A small network was shown many inputs. Here are its activations along a few directions, one row for each input.
In each table, some parts of the input vary, and every possible input appears once, in random order.
Descriptions start from the smaller parts, as in this example, which fits no table here: line(6) and (point or line(11) or (values(3) and ring(8))).
Shared parts are said once, and a part with two or three values counts as separate values.
In the rows, zero is written as 128.

Other details of the inputs vary at random and push rows far along two fixed directions, the same in every table; ignore that.

Rows:
row 1: [137 122 128 119 119 129 125 130 128 127 130 145]
row 2: [124 120 124 128 130 125 141 137 124 120 119 128]
row 3: [131 121 130 126 120 121 133 132 127 130 131 138]
row 4: [127 122 118 129 126 131 125 127 135 117 114 127]
row 5: [130 184 151 163 115  96 157 105  93  99 165  88]
row 6: [128 132 131 120 123 128 121 121 134 129 133 135]
row 7: [126 125 126 129 127 132 118 120 130 117 131 120]
row 8: [127 130 113 124 124 133 119 128 131 123 131 139]
row 9: [123 115 131 114 125 127 126 124 123 134 131 125]
row 10: [117 113 128 129 124 125 132 120 124 123 123 122]
row 11: [130 120 132 124 124 121 131 135 124 130 124 134]
row 12: [127 128 117 127 127 133 130 127 128 129 121 141]
row 13: [122 120 116 117 120 127 131 132 121 121 134 136]
row 14: [124 134 117 129 118 137 122 133 130 126 133 132]
row 15: [136 126 132 126 125 128 127 131 127 131 118 139]
row 16: [119 125 136 129 131 124 134 124 123 138 130 126]
row 17: [135 184 146 164 110  97 155  99  97  99 173  85]
row 18: [129 129 130 133 116 124 122 123 128 122 122 133]
row 19: [122 122 131 134 132 138 117 129 135 131 114 118]
row 20: [125 115 132 118 120 123 130 136 125 128 133 147]
row 21: [121 125 132 122 120 138 117 124 133 138 129 125]
row 22: [118 115 124 130 127 134 117 118 136 126 116 130]
row 23: [130 126 117 133 127 131 127 126 137 118 123 128]
row 24: [127 121 123 124 124 127 138 136 123 114 134 129]
row 25: [127 129 119 127 129 133 130 129 125 127 114 137]
row 26: [126 120 128 130 132 133 127 121 129 128 117 128]
row 27: [126 123 136 127 127 121 134 137 123 131 124 139]
row 28: [124 120 135 110 122 123 131 126 129 131 130 136]
row 29: [131 132 133 133 121 131 121 135 133 132 123 130]
row 30: [122 127 129 124 119 130 118 113 127 127 132 124]
row 31: [126 125 121 132 122 138 126 134 138 123 114 122]
row 32: [121 115 128 123 122 126 131 122 119 116 133 120]
row 33: [132 129 127 132 120 125 121 124 133 127 129 139]
row 34: [126 123 119 132 121 138 126 132 140 125 120 128]
row 35: [120 126 119 128 132 126 136 137 124 131 130 141]
row 36: [127 120 131 115 127 135 122 119 127 136 126 131]
row 37: [124 138 120 135 124 135 124 134 129 128 122 126]
row 38: [135 179 143 170 106  98 155 109  91  93 176  97]
row 39: [121 121 133 125 125 123 132 120 123 136 128 121]
row 40: [125 133 136 126 128 124 124 120 134 131 119 130]
row 41: [137 124 120 121 127 133 130 131 129 116 128 130]
row 42: [136 115 128 115 125 124 127 138 128 131 135 140]
row 43: [120 123 119 120 127 127 134 137 121 126 134 142]
row 44: [130 126 132 126 133 133 126 119 129 142 122 127]
row 45: [125 127 129 132 110 131 124 128 133 130 126 138]
row 46: [136 131 134 115 131 129 126 126 132 134 131 137]
row 47: [119 115 131 130 138 128 133 130 126 131 124 129]
row 48: [117 110 133 127 141 128 130 134 126 132 114 128]
row 49: [120 123 129 128 124 131 119 113 132 135 121 128]
row 50: [122 126 139 116 127 122 134 129 126 132 135 138]
row 51: [129 132 135 123 125 127 131 119 134 135 123 138]
row 52: [125 131 132 125 126 126 123 118 138 134 124 137]
row 53: [131 119 121 125 130 126 137 136 127 120 119 122]
row 54: [130 116 118 118 123 128 135 134 126 115 132 127]
row 55: [123 133 135 128 122 132 125 125 139 138 126 133]
row 56: [130 127 129 125 112 132 120 132 133 128 133 138]
row 57: [120 128 133 130 125 128 120 114 127 131 118 120]
row 58: [132 123 122 126 129 133 133 131 130 121 112 128]
row 59: [124 123 118 124 130 125 133 135 122 127 121 131]
row 60: [120 112 130 121 134 130 128 132 124 128 130 131]
row 61: [131 123 119 123 125 140 122 138 139 123 128 128]
row 62: [126 137 117 135 128 129 123 126 127 122 123 129]
row 63: [195 146 112 131 225 134 120 194 160 171 154 115]
row 64: [121 123 138 126 138 124 132 129 122 141 122 124]
row 65: [124 135 138 128 124 131 124 128 136 137 120 127]
row 66: [134 127 130 128 119 127 128 125 128 128 125 142]
row 67: [126 128 139 121 129 118 135 126 126 133 123 125]
row 68: [128 132 139 123 127 125 131 120 129 133 116 133]
row 69: [123 119 131 130 133 124 131 127 121 124 120 114]
row 70: [122 135 117 135 121 136 125 131 133 129 127 133]
row 71: [124 129 114 130 127 133 121 127 134 128 124 140]
row 72: [121 126 132 130 124 137 120 122 135 142 123 124]
row 73: [123 123 128 134 133 131 118 121 131 123 114 119]
row 74: [134 125 126 124 118 126 118 126 132 124 134 141]
row 75: [176 143 115 125 223 135 117 197 153 179 141 133]
row 76: [120 128 139 124 129 121 137 127 129 135 130 137]
row 77: [120 124 116 127 121 123 137 128 122 125 129 134]
row 78: [134 179 127 161 103 111 148 102  90  87 170  99]
row 79: [131 126 129 127 130 132 126 122 123 119 131 122]
row 80: [118 119 135 118 126 127 130 125 121 134 134 130]
row 81: [122 128 134 118 116 134 121 125 138 134 128 137]
row 82: [131 121 116 123 123 133 124 128 135 114 127 130]
row 83: [125 116 130 126 135 134 125 124 129 129 108 127]
row 84: [123 118 127 126 127 141 115 129 136 128 126 123]
row 85: [124 124 135 125 129 131 127 117 124 137 114 123]
row 86: [129 119 119 126 123 134 135 126 132 120 117 134]
row 87: [188 199 133 177 200 123 120 158 133 142 187  71]
row 88: [126 119 134 122 136 125 127 128 125 141 121 119]
row 89: [119 129 135 132 122 134 121 122 130 137 118 118]
row 90: [128 124 122 131 131 126 141 136 127 121 130 128]
Each input here is: values(3) and line(5) and ring(6).
The inputs of row 38 and row 16 match in every part but the ring(6) part. If row 18 is changed in the same way as row 38 into row 16, which row does it become? -> row 57
The inputs of row 4 and row 40 match in every part but the ring(6) part. If row 86 is changed in the same way as row 4 into row 40, which row does it become? -> row 51
The inputs of row 60 and row 20 match in every part but the ring(6) part. If row 19 is changed in the same way as row 60 into row 20, which row does it become? -> row 29
Start at row 87 and move only the line(5) part, one step at a time. The first step leads to row 22. Which rows follow, in order? -> row 26, row 10, row 47
Start at row 72 and move only the line(5) part, one step at a time. The first step leads to row 49. Which rows follow, in order? -> row 44, row 39, row 16
Change only the values(3) part in row 63. List by row number the other rows that result. -> row 53, row 54
Change only the ring(6) part in row 46. List by row number the other rows that result. -> row 1, row 36, row 41, row 78, row 79
